Each row below holds a small network's activations on one input, seen along a few directions.
Each table varies a few parts of the input and shows all the possible inputs, shuffled.
A made-up example of a description, with smaller parts first: ring(8) and (point or line(11) or (values(2) and line(6))).
Shared parts are said once, and a part with two or three values counts as separate values.

Other details of the inputs vary at random and push rows far along two fixed directions, the same in every table; ignore that.

Rows:
row 1: [ -5  13  -5 -19  21   0  -6  23  -3 -13  -6]
row 2: [ 41  38   2  47   2 -42 -13  17   0  45 -21]
row 3: [-35 -11   1 -24   9  17  18   9   5 -23  -1]
row 4: [  4   1   6 -20  17   6  -9  19  -5  -4 -10]
row 5: [  2 -34  42  -2 -18  10 -15 -24  -1  21   6]
row 6: [ -8  -2 -10 -37  18  28  -2  22 -14 -16  15]
row 7: [ -6 -10  26 -31 -16  10   8 -20   4 -12  12]
row 8: [-30  -7 -11 -16   4  -6  -5  11  18 -16  11]
row 9: [ 38  18 -13  48 -18 -24  -7 -10  -2 -11  -9]
row 10: [-20  29 -54   2  16 -18  29  12 -10 -25  11]
row 11: [  7  32   2  14  -8 -27  10 -12   7  -5   6]
row 12: [ -9  19 -39   4  15 -20   4  -7 -17 -32  28]
row 13: [-10 -28  18   3 -16  13  -1  -3   7  16 -22]
row 14: [-18  27  -6 -19  -8  -5  26  -2  14 -12  -3]
row 15: [-30 -13   9 -32  -2  11 -11  -9   1 -25  14]
row 16: [-20   5   5  -3 -10 -10  19   8   9   6  -7]
row 17: [ -2  46 -44  29   5 -41  -4  14  -3 -39  17]
row 18: [ 25 -15   6  -3   7  23 -17  12 -15  13  -5]
row 19: [ -6 -38  31  -5  -1  20 -17 -21  -2  -5   4]
row 20: [ -4 -18  -3  12  -8  17   9   3  -3   2  -4]
row 21: [ 26  -3  14  28 -13  -9  -9 -19   5  -7 -18]
row 22: [-17  20   5 -15  -4  11  29 -11   9   2   1]
row 23: [ -8 -26  22   9  -2   7  -2  -5  13  31  18]
row 24: [ -5 -24  36  -2  -6  15  -8 -24  -1  21  19]
row 25: [ 42  -1   0  61 -24   4  -3 -14   2  24 -34]
row 26: [  2  -9  13   1 -19  16  -1 -15  11   6 -27]
row 27: [-31  29 -26  -6   8 -38  12  23  19 -19  21]
row 28: [  2 -42  -9  11   6  17  -5 -12  -6  14  21]
row 29: [ 24 -27   1  18  -9  32   8 -33 -13  22 -13]
row 30: [-15  20 -42  12  12 -22   4  23   9 -30  23]
row 31: [ 22  -7  25  -3  -4  -2 -16   9  -3  36 -15]
row 32: [ 26   6   6  44 -15  -7  -1 -11  11  10 -39]
row 33: [  6 -21  -4 -19   0  24   8 -33 -17 -19  20]
row 34: [ 10  13 -32 -13  26   1   0  14 -24  -3   7]
row 35: [  4  12  -3 -18   7  -8 -15  20  -2   1 -16]
row 36: [-17   7  11 -50  12  10   4  19  -3  -2  11]
row 37: [-29  -3  13 -15   0  11  24   2   5  11  10]
row 38: [ 28  33 -13  31  -3 -41 -24  24   2  15 -32]
row 39: [  3 -56  30  16  -2  19 -19 -10  14  19  -2]
row 40: [-19  -1   6 -40  -6   9   3 -13   6 -37   7]
row 41: [ 27  34   3  31   3 -32  -8  16  -1  36 -11]
row 42: [  3  -6 -18 -25  23  21   0   7 -24   1  14]
Description of these inputs: line(6) and (values(2) or ring(5)).
Changing only the line(6) part turns row 14 into row 29. The same change can be made to row 27. Which row results?
Answer: row 28

Rows:
row 43: [ 13 -22  22   8 -10   8  -8  -7   1  32 -23]
row 44: [ 18  27  -1  11  -6 -23  -6   8   3   7 -17]
row 45: [ 11  26 -21  11   6 -17  -2  14  -9 -14  -6]
row 46: [ -9  26 -22 -31  17   0   6   9  -8 -27  13]
row 47: [ 18  18  -2  34  -8 -22  -2  12  10  24 -16]
row 48: [  8 -25   0  25 -23  11   3 -33  -3  -8   4]
row 49: [-19  18  -4  -9   5 -13   6  10   2  -2  10]
row 50: [-31  -1   8 -13  -9  10  25 -26  15 -30  11]
row 51: [-21   7 -20 -31  21  15  15  12  -2 -21  23]
row 52: [  3  35 -12   4   2 -23   3  19   4 -13 -14]
row 53: [ 18  -2  -2  30   1 -13  -9   1  -9  18   1]
row 54: [-10 -24   2 -30  12  30   3  -4 -10  -2   6]
row 55: [-16 -45  36 -28  -4  32 -12  -7   6  14   9]
row 56: [ 18 -37  16  18  -3   5 -22  -8  -1  20   1]
Changing only one part turns row 50 into row 48. The same change can be made to row 52. Which row results?
Answer: row 45
What do these inputs look like to the network?
Answer: values(2) and (point or line(6))

Rows:
row 57: [ 14 -27  21   1  -9  23  -4 -13  -8  18 -13]
row 58: [-19  29 -18 -20  12 -19  11  14   5 -19  13]
row 59: [ -3  43 -15  10   4 -33   3  18   8 -13  -5]
row 60: [ 17 -25  16  11  -4  24  -4 -12  -6  20  -6]
row 61: [-15  15 -22 -24   9  -2   5   1  -5 -40  12]
row 62: [ 31   9  -9  46  -7 -31 -18  -6  -3  10  -7]
row 63: [ -6  34 -25  12   8 -37   2  21  10 -10  -1]
row 64: [ 13  26 -24  39   1 -36  -3  16   1   6 -10]
row 65: [ 11 -29  18  11  -8  13 -12  -2   1  28  -7]
row 66: [-21 -19  17 -50   4  32   8  -6   0 -12   6]
row 67: [ -3 -31  22  31 -32  10  11 -43  15   5  -3]
row 68: [-20  18 -25 -24  17   0  17   8  -6 -20  20]
row 69: [-22  22 -19 -28  10  -6  12  14   1 -18  17]
row 70: [ 18 -22  21   6 -14  17  -8 -11  -2  23 -18]
row 71: [  3 -26  27   5  -6   9 -14  -3   4  25  -8]
row 72: [ 14 -22  28   4  -8  16  -9  -8   4  21 -10]
row 73: [-18 -30   5 -30   8  26  -6  -6  -5 -17  22]
row 74: [-24 -29   3 -36  14  37   8  -2  -7  -6  19]
row 75: [-25 -15  21 -43   5  23   3  -2   0  -2  15]
row 76: [-12  22 -23 -14  11  -8   4   6  -2 -38  17]
row 77: [ 13 -24  24   1 -10  23  -8  -7   0  21  -8]
row 78: [-18  20 -25 -26  14   4  18   6  -6 -28   8]
row 79: [ 15  37 -10  29  -6 -40  -4  10   6   3 -24]
row 80: [ 28  11  -5  43  -7 -26  -7   2  -3  24 -13]
row 81: [ 30  14  -4  45  -8 -21  -7   4  -1  18 -18]
What do these inputs look like to the network?
Answer: point or (line(4) and (point or line(5)))
Which other rows does row 74 become when the line(4) part takes its other values? List them by row number.
Answer: row 60, row 68, row 78
Start at row 74 and move only the line(5) part, one step at a time. The first step leads to row 64. Which rows follow, in order?
Answer: row 65, row 63, row 71
Which other rows does row 77 become when the line(5) part takes its other values? List them by row number.
Answer: row 59, row 60, row 72, row 81
